These are the activations of a small neural network, seen along a few directions. Each row is one input.
Each table varies a few parts of the input and shows all the possible inputs, shuffled.
Descriptions start from the smaller parts, as in this example, which fits no table here: one of 5 places around a ring, together with either a single point or one of 9 places along a line or (one of 3 separate values, together with one of 4 places along a line).
Shared parts are said once, and a part with two or three values counts as separate values.

A family of inputs:
R1: [-21  24 -24 -27  13   3   2  29  10  47  25]
R2: [-22   3 -41  35 -39  42 -20 -17  55  68 -57]
R3: [ -5  49 -48  37  65  40  21  -6  48  66   8]
R4: [ 97 -48  35  35 -62  38 111 -13  40  -2 -43]
R5: [-10   1 -22 -30 -31 -14 -59 -54 -24   6  30]
R6: [-12 -72 109  45 -49 -17  47 -23 -95 -42 -39]
R7: [ -1  80  -1 -40  84   5 -45 -20  12 -21  46]
R8: [ 69 -65  89  -7 -65   7  42 -12   6 -73  37]
R9: [-10 -78  79  46 -35 -57  43  15 -95 -70 -59]
R10: [-27  31  -1  -6  70  12 -44  -6  17   2  80]
R11: [  0  66 -26 -33  89 -37 -45  17  11 -50  24]
R12: [  32  -67   73   77  -35   23   93  -16  -76   17 -105]
R13: [ -8  -8 -48 -24 -20 -56 -59 -14 -26 -26   8]
R14: [-17   5 -56 -44 -39  -1  -4 -15 -16  33 -10]
R15: [  8  39 -38  28  17  17  14 -12  35  85  -9]
R16: [-42 -24 -22   1 -24 -30 -83  23  22 -29  -8]
R17: [ 64 -56  48 -20 -70  21  95  31   9 -43  -6]
R18: [-50 -11 -29 -18 -42  28 -33  25  30  31 -26]
R19: [-35  34 -34 -17  61  25  10  34  23  30  42]
R20: [-25  18 -27   1  77 -31 -44  33  16 -30  58]
R21: [-13  20   9 -15  21 -11 -52 -12   3  20  66]
R22: [  66  -69   57    0  -50  -37   35   31    1 -105   14]
R23: [-12   9 -17  -8  30 -54 -52  29   1 -14  43]
R24: [ 10  20 -68  11 -35  13   8 -54  10  70 -42]
R25: [ -8  82 -32 -51  75  18   6  19  17   6   8]
R26: [ -7 -67  75  27 -48   4  83  23 -97 -18 -74]
R27: [-44 -15   5  -5 -35  14 -85 -18  23   2  13]
R28: [ 22  98 -45   2  79  33  15 -19  41  41 -24]
Q: The inputs of R7 and R25 match in every part but one. If R6 is changed in the same way as R7 into R25, which row does it become?
A: R26
Q: Describe the family of inputs behind these rows.
A: one of 4 places along a line, together with either one of 2 separate values or one of 5 places along a line
Q: Which other rows does R20 become when the place on the line of 5 takes its other values? List them by row number.
A: R11, R13, R16, R23
Q: A walk changes only the place on the line of 5. It starts at R18 and steps to R14. List the rest of the walk in order.
A: R1, R19, R25
Q: Which other rows does R22 become when the choice among 2 separate values takes its other values? List them by row number.
A: R9

A family of inputs:
R29: [-34  49 -99 -28  -8  25 -57 -17  65  87  15]
R30: [-56  65 -97   1  27  13 -59 -19  31  90 -22]
R31: [-82  59 -63 -14  57 -28 -92  -4 -19  46  14]
R32: [  19  -76   19   25 -119   25   46  -15  -11   25  -58]
R33: [-50  47 -11   3  75  -4 -46  13 -13  17   6]
R34: [ 51  25  -7 -36  29  -7  11  22  47 -36  61]
R35: [-13  10  47  23  45 -10  28  11 -51 -12  -7]
R36: [ 25 -32  25  42 -28  20  78 -19 -30  22 -73]
R37: [ -31   35  -76  -51   -7  -20 -104    0   63   13   55]
R38: [ 30  58 -31  12  64  31  52  -8  16  40 -24]
R39: [ 54 -64  50  -6 -60 -16  33   0   3 -58   6]
R40: [  8  17 -24 -33  15   0 -59   2  62  -9  65]
R41: [-14 -87  59   8 -78 -43 -20   8 -65 -78 -16]
R42: [ -2  57   6  -4  90  -9  16  21 -26 -12  -1]
R43: [  0 -33  60  24   2 -20  39  -1 -74 -28 -45]
R44: [  30  -94   44    3 -114  -22   -4  -10  -16  -49  -11]
R45: [ 41 -47  24  16 -65  31  82  -6   7  17 -41]
R46: [-29 -62  55  35 -55 -26   5   1 -88 -22 -67]
R47: [ -68   34  -61  -43   32  -43 -115    1    5   -8   65]
R48: [ 36  -1  14  12 -20  45  68  -4  33  29  -7]
R49: [-29  20  -8 -28  53 -21 -74   6   8 -36  65]
R50: [  3 -16  53  -5  21 -27   3  18 -26 -69  47]
R51: [  3  36 -48 -11  12  50 -13 -13  68  62  12]
R52: [ 48  46 -30 -16  25  44  54   8  58  29  -1]
R53: [ -5 -63  19  53 -84  11  45 -19 -50  34 -85]
R54: [-26  49 -47  20  45  35  -9  -5  32  68 -21]
R55: [ 14  14  14  39  14  34  66  -5  -1  32 -45]
R56: [ 50 -18  41 -12 -14  -3  17   2  29 -47  43]
R57: [  8 -60  62   1 -23 -40  18  16 -52 -79  11]
R58: [ 20  31  10 -34  69 -25 -11  16  -4 -67  57]
Q: The inputs of R37 and R29 match in every part but one. If R34 is changed in the same way as R37 into R29, which row does it become?
A: R52
Q: Describe the family of inputs behind these rows.
A: one of 5 places around a ring, together with one of 6 places along a line
